A small network was shown many inputs. Here are its activations along a few directions, one row for each input.
In each table, some parts of the input vary, and every possible input appears once, in random order.
A made-up example of a description, with smaller parts first: line(4) and (point or ring(9) or (values(2) and ring(5))).
Shared parts are said once, and a part with two or three values counts as separate values.
In the rows, 128 means zero.

Other details of the inputs vary at random and push rows far along three fixed directions, the same in every table; ignore that.

Rows:
row 1: [ 77 154  94  95 133  92 141 100 166  66 156 139 136 120]
row 2: [125 118 110 155  94 120 134 135 131 137 115 109 127 142]
row 3: [123 108 121 158  95 119 142 139 145 122 101 122 127 139]
row 4: [ 99 149 114 134 115 115 121 127 134 157 155 111 145 135]
row 5: [149 142 153  96 154 146 116 129 115 125 146 139 129 111]
row 6: [104 132 117 140 118 106 113 139 129 159 151 118 155 125]
row 7: [137 152 144 100 148 151 119 124 109 140 154 130 127 122]
row 8: [ 86 154  94  74 150  95 129  97 151  55 155 149 130 115]
row 9: [114 134 121 134 114 102 115 137 140 146 144 120 146 126]
row 10: [157 109 144 128 149 145 134 124 116 101 100 142 107 124]
row 11: [109 143 118 138 114 115 123 135 133 155 145 106 137 134]
row 12: [110 131 124 132 126 116 111 140 123 160 153 123 154 121]
row 13: [107 144 108 135 106 110 113 132 132 163 154 109 147 132]
row 14: [123 111 121 152 104 113 130 140 132 132 113 120 134 133]
row 15: [134 134 144 107 151 138 120 126 114 124 147 136 137 114]
row 16: [109 142 120 138 112 118 120 136 130 160 142 107 138 135]
row 17: [110 113 121 146 106 122 136 138 132 137 126 129 141 133]
row 18: [104 138 121 140 123 103 120 132 135 150 157 117 155 121]
row 19: [163 108 149 123 131 154 136 134 114 103  99 139 108 125]
row 20: [147 111 138 139 128 143 153 117 131 128  93 129 109 146]
row 21: [142 151 146  89 155 152 118 124 106 127 149 132 119 118]
row 22: [159 127 149 120 154 132 124 125 124 115 119 135 113 118]
row 23: [114 137 115  78 152 132 150  98 146  35 127 158 111 117]
row 24: [119 105 113 156  89 137 148 138 131 125  89 118 113 151]
row 25: [149 123 120 132 118 151 130 122 114 112 111 124 113 134]
row 26: [165 127 136 114 137 166 126 120 102 108 115 132 108 125]
row 27: [118 112 121 155 107 116 133 139 129 132 118 121 137 132]
row 28: [148 142 152  96 157 146 115 126 116 122 145 137 129 111]
row 29: [149 112 140 144 131 131 137 130 134 118 101 131 113 129]
row 30: [155 128 153 125 154 139 126 123 124 122 126 134 118 117]
row 31: [116 105 116 156 108 119 137 138 134 136 109 132 133 136]
row 32: [127 113 132 144 108 136 137 139 131 132 118 132 132 132]
row 33: [138 152 134 105 145 137 115 122 115 131 144 119 122 124]
row 34: [134 103 132 168 115 122 138 137 133 139 102 124 124 135]
row 35: [137 108 134 155 117 128 139 131 137 128 102 130 121 134]
row 36: [140 111 121 147  97 146 132 137 118 141 103 117 120 142]
row 37: [150 123 149 118 154 145 127 127 113 125 127 144 122 120]
row 38: [147 138 146  98 167 135 110 124 114 126 143 141 127 111]
row 39: [149 139 147  99 170 132 109 121 116 123 142 140 124 111]
row 40: [135 121 135 141 121 151 140 131 112 131 112 119 118 136]
row 41: [117 107 114 149 100 128 157 126 143 141  99 131 123 155]
row 42: [143 135 143 109 154 131 112 129 124 136 139 137 128 118]
row 43: [135 119 131 148 120 125 150 121 141 146 108 120 121 147]
row 44: [128 139 134 129 128 108 112 137 133 144 149 118 142 119]
row 45: [142 150 124 123 133 133 109 125 114 143 156 114 134 122]
row 46: [141 140 145 118 152 125 114 126 130 138 140 132 130 117]
row 47: [145 114 118 139 104 153 139 128 116 113 103 128 111 139]
row 48: [136 137 141 114 148 131 113 129 127 143 143 134 133 119]
row 49: [156 108 144 124 138 153 139 131 108  96 102 140 111 123]
row 50: [ 84 131  85 113 119  88 147 108 160  56 127 140 124 129]
row 51: [146 109 136 139 124 146 152 120 131 131  92 131 108 147]
row 52: [ 77 147  88  98 131  88 128 111 163 100 156 146 140 125]
row 53: [107 139 107 130 103 119 119 135 130 161 149 119 144 134]
row 54: [140 118 136 128 137 130 123 134 121 134 122 138 127 124]
row 55: [127 117 130 147 108 152 146 137 113 138 109 121 121 141]
row 56: [101 133 120 137 118 108 117 134 133 155 154 121 156 124]
row 57: [132 134 141 120 153 125 116 124 124 142 144 134 137 118]
row 58: [161 107 146 126 133 152 135 135 109 106 100 138 110 125]
row 59: [122 147 132 139 123 126 117 134 122 170 153 103 142 131]
row 60: [120 127 126 128 125 118 111 139 125 149 142 125 145 122]
row 61: [125 144 136 114 140 147 125 126 111 139 145 122 131 124]
row 62: [117 105 121 164  98 119 143 137 136 129 107 121 134 138]
row 63: [139 150 135 116 142 132 114 128 116 144 147 112 126 124]
row 64: [147 121 142 130 150 131 126 126 120 121 119 136 120 121]
row 65: [103 146 110 126 112 119 117 135 130 163 151 119 143 133]
row 66: [103 142 108 127 111 119 117 133 133 158 144 116 140 135]
row 67: [118 105 121 159  93 124 143 138 142 127 104 124 131 139]
row 68: [138 138 141 121 151 118 107 130 122 147 145 130 135 116]
row 69: [127 149 135 111 138 144 118 125 115 148 151 122 133 127]
row 70: [142 149 139 103 148 146 111 124 110 135 140 121 121 123]
row 71: [147 125 141 116 141 149 141 114 125 137 115 135 118 138]
row 72: [137 111 132 144 121 123 126 136 134 138 110 130 124 132]
row 73: [145 106 137 140 134 139 134 133 121 117 100 138 117 128]
row 74: [142 105 131 153 115 123 134 137 135 128  96 130 117 135]
row 75: [107 141 122 137 116 102 117 136 145 150 152 116 151 123]
row 76: [ 80 154  87  91 129 112 147  97 154  64 141 137 120 134]
row 77: [100 132  76 114 108 117 154  97 151  44 111 138 108 140]
row 78: [150 109 125 144 106 149 139 130 116 117  93 120 106 141]
row 79: [113 137 129 134 130 112 113 131 140 165 154 127 148 123]
row 80: [136 147 142 113 151 145 126 121 109 128 146 119 125 120]
row 81: [125 106 121 154 108 120 138 134 145 130 100 129 124 138]
row 82: [121 136 133 131 120 119 112 139 133 157 147 120 147 123]
row 83: [125 100 119 156  93 125 139 143 137 127  97 125 127 140]
row 84: [115 136 126 141 136 102 113 135 132 161 153 123 147 121]
row 85: [161 138 157  98 159 143 111 127 112 119 137 134 122 111]
row 86: [102 123 104 107 131 118 155 107 156  62 114 155 114 130]
row 87: [155 125 150 110 157 150 129 121 120 109 122 145 115 118]
row 88: [142 116 143 127 145 140 129 128 121 125 118 140 123 124]
row 89: [134 136 143 124 153 122 114 126 123 145 146 132 137 116]
row 90: [151 116 136 128 125 158 142 126 113 102  95 125  97 137]
row 91: [ 81 134  85 111 125  91 151 105 158  50 131 141 124 128]
row 92: [117 144 131 139 123 130 121 135 115 168 150 107 144 129]
row 93: [137 124 137 126 135 133 127 132 129 132 124 138 126 125]
row 94: [125 132 129 136 136 104 114 133 133 149 141 125 137 122]
row 95: [120 116 128 153 103 120 136 137 139 136 119 121 137 133]
Description of these inputs: line(5) and (point or line(6) or (values(2) and ring(6))).
The inputs of row 76 and row 59 match in every part but the line(5) part. If row 82 is changed in the same way as row 76 into row 59, which row does it become?
Answer: row 75
The inputs of row 10 and row 64 match in every part but the line(5) part. If row 78 is changed in the same way as row 10 into row 64, which row does it become?
Answer: row 13
Change only the ring(6) part in row 73. List by row number the other rows that result.
Answer: row 38, row 42, row 48, row 87, row 88
A walk changes only the line(6) part. It starts at row 55 and steps to row 7. List the rest of the walk in order.
Answer: row 21, row 65, row 53, row 47
Change only the values(2) part in row 6. List by row number the other rows that result.
Answer: row 10
Change only the values(2) part in row 12. List by row number the other rows that result.
Answer: row 73
Change only the line(5) part in row 19. List by row number the other rows that result.
Answer: row 9, row 44, row 83, row 85
A walk changes only the ring(6) part. It starts at row 52 and steps to row 93. List the rest of the walk in order.
Answer: row 86, row 37, row 31, row 54

Rows:
row 96: [203 138 201 146 153 175  91 154  72 225 147  95 136 118]
row 97: [101  79 107 171 105  81 152 130 170  94  88 151 129 132]
row 98: [ 75 176 100  75 150 103 105 110 135 126 198 138 158 111]
row 99: [188  68 145 144 115 189 171 132  96  37  37 148  65 139]
row 100: [ 98 122  97 142 102 122 167 110 156  81  96 123 108 151]
row 101: [110 108  93 164  89 126 163 123 139  80  86 116 106 151]
row 102: [144 137 147 103 146 156 127 124 114 125 138 134 124 121]
row 103: [ 90 109  94 166  77 100 152 132 170 151 102 118 132 161]
row 104: [ 95 108 102 169  67 103 124 156 143 159 118 113 152 142]
row 105: [117 151 113  88 144 113 119 115 142  85 151 138 127 115]
row 106: [104 106 107 183  61 118 138 155 133 162 113 101 145 148]
row 107: [108 134 106 148 110 110 129 125 143 157 130 114 133 145]
row 108: [162  94 165 148 162 125 136 133 131 126  97 152 121 117]
row 109: [153 114 135 148 111 137 130 140 119 122 103 116 113 134]
row 110: [ 80 161 126  90 179  66 107 110 170 121 189 155 165  97]
row 111: [149 111 137 125 125 151 145 125 128 116  95 139 108 138]
row 112: [115 161 119 102 141 120 119 115 128 103 161 119 132 117]
row 113: [131 169 129  88 165 122 105 112 122 133 175 129 135 114]
row 114: [176 135 177 139 147 176 104 148  74 202 151 109 139 120]
row 115: [139 119 118 139 118 142 147 124 119  76  97 121 100 136]
row 116: [ 79 107  86 149  81 107 161 126 168 121 100 132 129 158]
row 117: [111 143 142  99 173  85 106 123 150 111 164 150 154  94]
row 118: [ 69 189  92  71 159  86 115  95 155 129 201 133 147 121]
row 119: [115 115 123 165  99 126 120 150 131 221 129 115 148 149]
row 120: [112 152 117  70 164 140 140  95 126  80 146 156 114 120]
row 121: [189 130 180 132 148 159  98 145  98 195 139 113 132 119]
row 122: [ 95  94 116 170 112  72 121 150 158 138 120 133 158 120]
row 123: [136 129 125 111 136 134 143 110 137  81 110 133 104 133]
row 124: [126 149 119  82 155 128 113 116 121  93 151 146 126 111]
row 125: [150  78 154 168 126 122 160 136 152 106  63 148 109 135]
row 126: [ 94 157 102  75 153 125 138  96 134  76 156 154 124 121]
row 127: [123 178 140  88 168 129 113 109 124 149 179 118 132 118]
row 128: [104 157 116  91 137 122 115 123 129 111 167 135 142 114]
row 129: [112 113 101 154  89 135 149 133 127 117 111 119 127 143]
row 130: [119 130 113 106 127 116 127 120 141  78 125 134 121 121]
row 131: [ 97 106  97 149  90 129 161 127 140 127  94 132 119 157]
row 132: [171 124 159 158 121 138  83 164  92 222 145 103 150 120]
row 133: [ 89 113  81 125 106 114 162 109 160  76  97 151 114 148]
row 134: [117 167 118  86 165 130 141  94 127  96 148 134 112 129]
row 135: [184 106 180 106 187 145 130 121 118  72 102 160 108  95]
row 136: [ 87 100  78 158  72 103 147 130 154 114  98 134 131 149]
row 137: [ 83 180  97  84 150  90 101 105 143 124 194 128 151 114]
row 138: [150 141 139 113 145 144 117 125 100 107 137 117 119 116]
row 139: [114  94 132 160 122  96 150 129 167 108  92 151 128 132]
row 140: [ 99 110  92 138  90 117 147 126 156  96 103 137 125 142]
row 141: [ 96 105  93 164  76 104 155 129 167 129  95 122 125 158]
row 142: [110  93 101 175  69 113 133 152 133 139  95 120 135 144]
row 143: [155 107 160 129 168 113 117 134 129 105 120 152 132  98]
row 144: [109 100 110 162  82 136 159 134 143 133  91 125 123 155]
row 145: [146 124 126  89 152 149 142 105 122  69 106 158 101 125]
row 146: [151 120 155 158 109 154 109 161 101 202 134 109 149 127]
row 147: [104 123 118 165  96 131 135 143 125 203 133 103 145 153]
row 148: [129 102 109 161  91 123 141 137 128 101  89 118 111 141]
row 149: [100 163 141  88 196  79  98 111 153 155 197 153 166  97]
row 150: [113 167 109  76 161 109 112 104 140 109 173 142 136 115]
row 151: [145 140 129  96 150 130 108 123 112  98 141 134 122 110]
row 152: [ 86 129 100 168  77  98 123 148 141 153 135  96 151 140]
row 153: [204 108 178 147 140 181 137 134  96 137  78 120  88 138]
row 154: [178 126 180 135 135 170  97 161  79 186 135 112 137 113]
row 155: [128 142 129 138 117 118 109 137 130 163 149 109 140 126]
row 156: [128 128 143 138 118 144 129 140 120 190 133 117 136 139]
row 157: [202  76 152 135 130 203 177 121  89  23  37 144  57 138]
row 158: [124 125 108 124 131 140 167 100 134  62  90 132  92 146]
row 159: [193 137 191 140 156 165 104 148  92 223 137 105 127 124]
row 160: [150 132 141 115 136 139 119 128 116 102 123 120 115 119]
row 161: [171 107 173 112 177 132 124 128 124  74 104 154 117  99]
row 162: [114 117 116 166  88 130 118 158 116 177 129 112 148 134]
row 163: [ 96 135 103 146 106  99 120 133 149 194 147 114 151 144]
row 164: [ 88 137 105 147 104 117 131 131 135 175 148 113 151 144]
row 165: [135 140 134  94 144 150 142 109 120  80 134 134 116 120]
row 166: [120  97 122 137 143  95 137 125 156  80 106 158 125 114]
row 167: [130 138 125  99 142 145 130 118 106  77 135 129 115 119]
row 168: [194 136 174 138 147 157  88 150  78 185 140 109 129 112]
row 169: [115 152 124  94 136 128 122 121 120  97 156 129 134 114]
row 170: [180 120 162  89 167 188 166  98 105  39  85 150  72 129]
row 171: [ 95 141 102 155 102 107 120 131 133 169 150 102 148 140]
row 172: [179 138 164 126 152 147  82 146  92 197 156 115 141 110]
row 173: [129 137 128 135 118 116 106 139 133 167 149 115 144 125]
row 174: [121 121 136 178  85 131 120 159 120 219 139  95 158 143]
row 175: [100 114 113 176  74 109 120 156 147 206 132 108 161 147]
row 176: [107 174 109  65 174 107 108  97 143 115 181 144 135 114]
row 177: [ 92 178 120  75 156 122 124 104 138 136 186 132 143 120]
row 178: [142 153 142 103 153 142 120 118 114 114 150 119 124 117]
row 179: [234 107 208 127 156 204 111 151  62 141  93 132 100 114]
The inputs of row 177 and row 165 match in every part but one. If row 119 is changed in the same way as row 177 into row 165, which row does it become?
Answer: row 136
The inputs of row 144 and row 154 match in every part but one. If row 133 is changed in the same way as row 144 into row 154, which row does it become?
Answer: row 142
What is each input in this table made of?
Answer: values(2) and line(6) and (point or ring(6))
Change only the ring(6) part in row 104. List by row number the other rows that result.
Answer: row 130, row 152, row 154, row 160, row 169
Change only the line(6) part in row 96. List by row number the other rows that result.
Answer: row 100, row 112, row 127, row 152, row 178
Change only the values(2) part in row 146. List by row number the other rows that result.
Answer: row 98
Change only the values(2) part in row 109. List by row number the other rows that result.
Answer: row 168
A walk changes only the ring(6) part. It starts at row 162 and steps to row 124. List the rest of the walk in order.
Answer: row 132, row 168, row 115, row 157
Which other rows agree with row 133 in the line(6) part and the values(2) part? List them by row number.
Answer: row 107, row 108, row 120, row 158, row 164, row 176
